Each row below holds a small network's activations on one input, seen along a few directions.
Each table varies a few parts of the input and shows all the possible inputs, shuffled.
A made-up example of a description, with smaller parts first: one of 8 places around a ring, together with either a single point or one of 11 places along a line or (one of 2 separate values, together with one of 6 places along a line).
Shared parts are said once, and a part with two or three values counts as separate values.

Other details of the inputs vary at random and push rows far along two fixed directions, the same in every table; ignore that.

Rows:
R1: 3; 13; 0; -9; 14; 39; 51; 25; -16; 30; -55; 34; -25; 9; 0
R2: 19; 17; -1; -22; 13; 0; 30; 8; 11; 32; -31; 0; -21; -42; -11
R3: -7; 17; -1; -31; 15; -13; 2; -7; -15; -26; 16; 50; 30; 91; 22
R4: 33; 7; -4; -22; 15; 14; 12; -1; 14; 18; -44; -4; -9; -34; -28
R5: 22; 8; -9; 6; 28; 48; 54; 33; 4; 27; -39; 21; -28; 15; -1
R6: 1; 22; -10; -47; 12; -42; -16; -12; -9; -24; 45; 9; 36; 33; 14
R7: -36; -55; -16; 88; -55; -17; -58; -12; -24; -47; 32; -39; 12; 27; 15
R8: 34; 10; -5; -21; 20; 10; 12; -6; 14; 23; -42; -3; -12; -33; -22
R9: 23; 13; 0; -19; 16; 14; 26; 6; 30; 33; -22; -6; -25; -37; -12
R10: -26; 19; 9; -48; -3; -46; -6; -20; 0; -20; 45; 18; 22; 29; 21
R11: -23; 18; 20; -49; -1; -30; -5; -22; -11; -28; 51; 22; 26; 30; 7
R12: 22; 13; 9; -17; 14; 18; 29; 7; -2; 23; -27; 2; -18; -41; -23
R13: -8; 29; 4; -37; 12; -51; -5; -9; 1; -24; 53; 20; 21; 28; 15
R14: 32; 12; -1; -18; 14; 22; 13; 10; -7; 27; -31; 5; -9; -39; -24
R15: 26; 10; 13; -14; 24; 21; 21; 8; 20; 20; -32; -8; -5; -36; -20
R16: -30; -50; -14; 104; -32; -21; -45; 3; -16; -41; 46; -56; 12; 26; 29
R17: 29; 15; -10; -23; 13; 4; 13; 10; 6; 36; -37; 4; -11; -39; -12
R18: -16; 16; 12; -30; 25; -9; 12; 4; -6; -22; 24; 42; 32; 88; 31
R19: 36; 11; 0; -16; 15; 17; 13; -4; 12; 18; -40; 1; -5; -35; -29
R20: 37; 10; -12; 0; 31; 35; 39; 22; -4; 24; -59; 33; -15; 18; -7
R21: -13; -57; -18; 107; -54; 43; -21; 19; -31; 14; -41; -43; -29; -53; -11
R22: -20; 12; 18; -49; 9; -30; -16; -18; 12; -29; 41; 8; 36; 36; 11
R23: 25; 10; 8; -15; 26; 6; 19; 8; 28; 32; -33; -4; -11; -35; -9
R24: -14; -52; -16; 107; -43; -16; -54; -5; -31; -48; 44; -40; 14; 29; 11
R25: 5; 8; 13; -22; 1; 36; 22; -2; 20; 25; -26; 0; -21; -39; -22
R26: 27; 7; 0; 6; 39; 41; 47; 33; 3; 28; -52; 23; -14; 15; 1
R27: -1; 10; 12; -25; -2; 22; 27; -1; 2; 25; -35; 6; -17; -45; -23
R28: -30; 18; 10; -55; -4; -36; -6; -19; -4; -29; 45; 14; 27; 29; 9
R29: 23; 6; 8; -18; 23; 17; 19; 10; 22; 22; -36; -12; -8; -36; -20
R30: -18; 15; 18; -45; 10; -41; -16; -20; 18; -18; 42; 15; 32; 36; 22
R31: 24; 18; 2; -14; 20; 15; 22; 9; 29; 30; -18; 3; -30; -38; -14
R32: -28; 19; 8; -52; 0; -38; -6; -23; -6; -26; 44; 13; 22; 29; 19
R33: -18; 18; 21; -40; 14; -39; -21; -18; 17; -21; 45; 23; 28; 34; 19
R34: -8; 19; 8; -41; 4; -42; -29; -29; 8; -25; 37; 31; 26; 36; 12
R35: 7; 5; 15; -25; 18; 20; 14; -3; 21; 28; -39; -3; -15; -35; -9
R36: -4; 14; 16; -46; 4; -28; -24; -33; -2; -31; 39; 25; 34; 39; 1
R37: -14; 22; 2; -48; 1; -42; -26; -15; -4; -19; 43; 32; 28; 30; 18
R38: 9; 23; -1; -34; 16; -49; -23; -20; 10; -28; 43; 22; 29; 37; 10
R39: -22; 21; 12; -44; 3; -32; -13; -20; 19; -21; 58; 21; 14; 33; 17
R40: 4; 9; 7; -28; 7; 27; 21; -4; 22; 29; -28; -4; -28; -37; -13
R41: -26; -48; -31; 95; -50; -21; -51; 10; -38; -43; 43; -48; 17; 21; 18
R42: -8; 25; -7; -28; 24; -22; 27; 12; -21; -25; 35; 42; 25; 83; 28
R43: -11; 22; 2; -48; 7; -42; -1; -10; -3; -33; 49; 4; 30; 29; 8
R44: -53; -44; -11; 97; -57; -26; -44; 0; -28; -36; 46; -29; -4; 16; 29
R45: -17; -58; -3; 112; -49; 54; -12; 13; -12; 14; -22; -48; -46; -45; -13
R46: -15; 20; -8; -34; 10; -12; 4; 7; -29; -18; 22; 50; 32; 85; 26
R47: 21; 13; -1; -22; 20; 22; 26; 3; 24; 27; -23; -12; -25; -36; -14
R48: 16; 5; 8; -24; 2; 28; 8; 1; -7; 28; -37; 13; -12; -40; -22
R49: -14; 13; 29; -42; 12; -24; -16; -21; 6; -28; 47; 16; 35; 37; 9
R50: -22; 17; 9; -48; 0; -33; -9; -22; 19; -18; 55; 13; 18; 34; 19
R51: 18; 18; 5; -24; 12; 16; 33; 7; 5; 22; -31; 0; -13; -44; -24
R52: -11; -56; -24; 106; -52; 28; -25; 19; -23; 23; -42; -42; -36; -51; 2
R53: -4; -54; -21; 113; -41; 42; -7; 25; -4; 9; -24; -66; -43; -48; -12
R54: -23; -45; -39; 114; -32; -1; -23; 33; -56; -33; 27; -12; 12; 72; 36
R55: 16; 17; -2; -24; 17; 8; 30; 5; 6; 27; -34; -7; -21; -42; -16
R56: 21; 13; 5; -19; 14; 29; 29; 6; 22; 23; -20; -8; -17; -38; -25
R57: -44; -47; -19; 105; -41; 17; -14; 21; -33; -35; 35; -13; -4; 76; 40
R58: 18; 6; 3; -29; 10; 17; 6; -15; 12; 24; -48; 6; -16; -34; -17
R59: 12; -56; -26; 120; -39; 20; -22; 14; -10; 14; -42; -51; -34; -44; -6
R60: 11; 8; -3; -34; 6; 19; 9; -1; -1; 31; -42; 7; -15; -41; -11
R61: -20; 14; 23; -45; 10; -26; -13; -21; 11; -28; 45; 13; 40; 35; 8
R62: -28; -46; -11; 113; -32; -27; -49; 9; -10; -38; 51; -42; 8; 24; 29
R63: 28; 14; -6; -21; 11; 19; 16; 11; -2; 25; -35; 1; -4; -41; -24
R64: -24; -41; -29; 105; -44; -30; -55; 12; -33; -35; 47; -33; 8; 20; 26
R65: 19; 7; 4; -28; 6; 8; 6; -12; 18; 30; -45; 13; -15; -33; -14
R66: -9; 15; 11; -48; 1; -29; -22; -32; 2; -33; 36; 22; 39; 37; 2
R67: 10; 7; -1; -35; 0; 21; 8; 3; 0; 27; -44; 6; -11; -41; -21
R68: 29; 6; 18; -8; 26; 23; 18; 7; 15; 23; -28; -5; -9; -33; -21
R69: -21; -56; -12; 102; -51; 47; -11; 17; -5; 12; -31; -56; -45; -48; -11
R70: 27; 11; 10; -14; 17; 31; 26; 6; 17; 23; -16; -5; -23; -35; -23
Each input here is: one of 2 separate values, together with one of 5 places around a ring, together with either a single point or one of 6 places along a line.
Changing only the choice among 2 separate values turns R70 into R45. The same change can be made to R15. Which row results?
> R61
Changing only the choice among 2 separate values turns R63 into R21. The same change can be made to R53. Which row results?
> R69
Change only the place on the ring of 5 in R53. List by row number the other rows that result.
> R4, R29, R41, R43
Change only the place on the line of 6 in R28. List by row number the other rows that result.
> R10, R11, R27, R32, R44

Rows:
R71: 5; 37; -9; -58; 20; -36; 10; -4; 11; -13; 38; 2; 25; 10; 5
R72: -4; -10; -17; 52; -4; -18; 1; 18; -22; -19; 36; -12; 7; 25; 13
R73: -45; -16; -1; 31; -28; -8; -6; 5; -34; -19; 25; -14; 5; 11; 19
R74: 15; -30; -13; 97; -9; 17; 0; 24; -1; 15; -49; -18; -29; -25; 1
R75: 25; 23; 11; -53; 35; 6; 23; -4; 43; 14; -11; -9; 2; -25; -18
R76: 13; 19; 24; -57; 14; 11; 10; -17; 36; 20; -3; 11; -14; -37; -22
R77: -1; 17; 6; -50; -4; -23; -25; -29; -4; -17; 25; 19; 23; 3; -10
R78: -3; -22; -11; 43; -6; 20; 5; 10; -7; 19; -35; 3; -32; 5; 9
R79: -44; -32; 18; 34; -23; -1; -17; -11; -12; -32; 40; -17; 16; 26; 20
R80: -18; 14; 13; -54; 6; -11; -12; -15; -17; -13; 9; 23; 32; 25; 2
R81: -11; -15; -15; 40; -14; -39; -35; -13; 0; -27; 32; -31; 21; 19; 29
R82: -1; -18; 1; 36; -2; 43; 13; 12; 2; 9; -18; -13; -29; 5; 0
R83: 27; 8; 7; 12; 28; 23; 17; 18; 23; 17; -17; -1; -1; -14; -11
R84: 14; 20; 8; -42; 9; 3; -3; -9; 25; 40; -34; 18; -21; -50; -15
R85: 3; 11; 24; -46; 10; 10; 22; 2; 7; 42; -48; 21; -10; -30; -6
R86: -7; 29; -8; -45; 9; -10; 21; 6; 0; -8; 30; 36; 11; 51; 15
R87: 23; -22; -16; 37; -13; 16; -3; 5; -6; 11; -42; -38; -13; -40; -26
R88: 15; -11; -13; 21; -9; 49; 15; 15; -11; 22; -60; 10; -26; -8; -16
R89: -14; 20; 4; -48; -9; -34; -9; -13; -1; -23; 52; 17; 11; 6; 9
R90: 8; -22; -13; 49; -12; -18; -25; 1; -31; -35; 29; -7; 25; 42; 4
Changing only one part turns R72 into R89. The same change can be made to R83. Which row results?
> R76
Describe the family of inputs behind these rows.
> one of 4 separate values, together with one of 5 places around a ring
Change only the choice among 4 separate values in R73. List by row number the other rows that result.
> R79, R80, R85
Change only the choice among 4 separate values in R82. List by row number the other rows that result.
> R78, R86, R88

Rows:
R91: -26; -34; -16; 70; -29; -6; -32; -4; -27; -42; 42; 4; 16; 87; 36
R92: 34; 7; 15; -5; 21; 38; 29; 7; 23; 44; -49; -7; -26; -68; -31
R93: -35; -40; -17; 82; -51; -33; -59; -6; -32; -50; 51; -28; 23; 26; 19
R94: -9; 42; 2; -78; 26; -30; 20; -2; -20; -27; 57; 41; 40; 77; 22
R95: 21; 31; 18; -69; 26; 16; 32; -1; 24; 53; -46; 23; -22; -56; -19
R96: -55; -47; -12; 88; -58; -20; -52; -1; -18; -46; 58; -39; 14; 27; 28
R97: -1; 41; 16; -74; 34; -47; -2; -26; 19; -34; 71; 17; 36; 39; 13
R98: -48; -31; -2; 56; -42; -30; -52; -6; -20; -38; 55; -25; 14; 24; 31
R99: 11; -35; -14; 81; -10; 63; 11; 28; -11; 33; -66; -2; -46; -13; -9
R100: 12; 47; 3; -96; 27; -52; -9; -21; 12; -24; 51; 32; 51; 35; 3
R101: -15; 46; 25; -117; 29; -46; -7; -32; 17; -14; 43; 40; 38; 35; 11
R102: -53; -51; -11; 83; -59; -16; -52; -17; -16; -46; 54; -40; 15; 35; 29
R103: 11; 17; 1; -37; 13; 25; 34; 5; 27; 40; -43; 1; -33; -57; -18
R104: -1; 32; 25; -75; 27; -37; -13; -39; 19; -35; 61; 20; 46; 46; 8
R105: -31; -53; -11; 87; -36; -27; -62; -5; -18; -48; 55; -46; 22; 35; 24
R106: -16; 36; 22; -96; 17; -42; -8; -37; 11; -17; 42; 32; 36; 38; 16
R107: -3; -47; -14; 104; -36; 45; 8; 22; 0; 17; -39; -57; -55; -62; -18
R108: -38; -36; -20; 81; -37; -8; -19; 19; -52; -41; 52; -14; 22; 63; 32
R109: 20; -35; -17; 73; -9; 30; 1; 20; 4; 28; -45; -47; -41; -63; -12
R110: 9; 7; 11; -33; 9; 40; 26; 2; 26; 45; -63; 3; -30; -62; -28
R111: 38; 12; -15; -10; 15; 23; 22; 12; 12; 41; -58; -12; -33; -67; -28
R112: 6; 46; 8; -102; 30; -49; -16; -29; 12; -29; 46; 31; 50; 42; -1
R113: -6; -30; -11; 67; -24; 31; 3; 16; -3; 34; -46; -37; -52; -69; -5
R114: 38; 45; 13; -100; 47; 49; 68; 7; 4; 48; -74; 51; -12; -17; -26
R115: 45; 21; 16; -68; 39; 23; 24; -10; 33; 41; -54; 10; -10; -45; -27
R116: 35; 16; -4; -25; 11; 22; 27; 6; 10; 46; -59; 4; -28; -67; -33
R117: -50; -43; -14; 91; -54; -32; -49; -3; -27; -34; 61; -45; 3; 24; 36
R118: -34; -27; 0; 50; -34; -28; -31; -7; -7; -47; 70; -26; 21; 37; 16
R119: 9; -36; -24; 102; -8; 43; 28; 43; -13; 28; -67; -26; -45; -24; 2
R120: -19; 12; 12; -43; -6; -43; -25; -33; -7; -34; 47; 20; 32; 40; 15
R121: -8; -50; -7; 103; -45; 37; -14; 20; -20; 23; -56; -38; -46; -70; -14
R122: -1; -43; -12; 97; -41; 32; -4; 19; -18; 30; -49; -42; -52; -68; -13
R123: 24; 8; 10; -13; 9; 39; 39; 11; 25; 41; -48; -13; -40; -62; -33
R124: 5; 49; 10; -86; 49; -41; 25; 0; 9; -18; 34; 58; 50; 80; 24
R125: -31; -39; -14; 88; -25; -17; -27; 6; -28; -45; 30; -13; 24; 79; 40
R126: -34; -49; -19; 86; -57; -29; -60; -19; -33; -53; 49; -32; 24; 35; 20
R127: 36; 36; 12; -83; 33; 19; 30; -9; 20; 44; -66; 31; -12; -56; -40
R128: 23; -30; -6; 54; -6; 29; 1; 18; 7; 32; -44; -33; -27; -59; -16
R129: 39; 43; 15; -79; 62; 33; 60; 17; 24; 49; -83; 49; -11; -11; -21
R130: 36; 8; -4; -13; 10; 30; 12; 13; 12; 39; -64; -6; -24; -67; -30
R131: -15; 27; -9; -46; 18; -27; 14; 2; -25; -34; 55; 30; 31; 73; 26
R132: -38; -21; -12; 47; -25; -12; -21; 13; -47; -48; 52; -1; 30; 70; 31
R133: 24; 4; 16; -26; 9; 44; 32; -4; 26; 36; -60; -3; -31; -54; -35
R134: -7; 33; 26; -72; 30; -38; -15; -31; 17; -35; 61; 21; 45; 43; 5
R135: -8; 19; 1; -29; 15; -19; -8; -1; -5; -31; 46; 46; 29; 84; 26
R136: -28; -32; -20; 89; -22; -24; -18; 20; -29; -40; 43; -18; 18; 73; 40
R137: -23; 5; 11; -25; -7; -38; -27; -23; -11; -30; 40; 14; 25; 29; 11
R138: 48; 40; -1; -69; 34; 11; 30; 3; 23; 42; -47; 11; -14; -53; -32
R139: 10; -54; -11; 100; -26; 39; -16; 25; -3; 23; -50; -53; -36; -64; -13
R140: -12; 50; 15; -111; 23; -44; 8; -24; 25; -15; 58; 31; 35; 36; 11
R141: 8; 52; 24; -96; 41; -43; 6; -27; 24; -21; 64; 25; 39; 34; 4
R142: -3; -46; -17; 102; -40; 31; -4; 19; -17; 23; -49; -43; -55; -70; -10
R143: 43; 45; 1; -85; 38; 9; 41; -4; 22; 46; -56; 27; -21; -61; -35
R144: -46; -49; -4; 85; -50; -17; -48; -7; -17; -55; 60; -43; 14; 36; 15
R145: 48; 48; 4; -74; 51; 41; 61; 16; 23; 56; -61; 54; -30; -9; -20
R146: 33; 18; -8; -15; 31; 44; 47; 21; 10; 42; -57; 32; -40; -11; -10
R147: 21; 15; 20; -35; 16; 33; 30; 6; 27; 30; -44; 4; -25; -51; -32
R148: -6; -35; -9; 68; -33; 42; 5; 18; 5; 33; -45; -33; -39; -64; -14
R149: 14; 49; 8; -115; 30; -48; -12; -37; 16; -28; 43; 36; 53; 45; 2
R150: -9; 46; 12; -103; 36; -22; 18; -10; -14; -27; 40; 55; 47; 78; 13
R151: 7; -38; -14; 99; -11; 49; 18; 43; -14; 28; -74; -19; -35; -24; -1
R152: -31; -35; 3; 77; -31; -22; -49; -7; -13; -49; 64; -37; 22; 26; 20
R153: 51; 36; 11; -78; 49; 16; 40; 3; 35; 51; -49; 10; -17; -55; -29
R154: 0; 38; 6; -80; 14; -58; -13; -26; 2; -28; 58; 37; 50; 39; 7
R155: -34; -24; -4; 47; -39; -41; -42; -10; -25; -40; 60; -12; 22; 30; 23
R156: 14; -39; -19; 101; -19; 61; 16; 36; -13; 37; -60; -7; -48; -20; -5
Changing only one part turns R118 into R133. The same change can be made to R156. Which row results?
> R91
Changing only one part turns R101 into R98. The same change can be made to R144. Which row results?
> R147
Describe the family of inputs behind these rows.
> one of 6 places along a line, together with either one of 3 separate values or one of 8 places around a ring
List by row number the other rows that have the place on the line of 6 in common with R123.
> R94, R116, R117, R122, R136, R138, R140, R141, R145, R153
Change only the place on the ring of 8 in R148. List by row number the other rows that result.
> R92, R95, R100, R118, R128, R154, R155
Change only the choice among 3 separate values in R131. List by row number the other rows that result.
> R119, R146
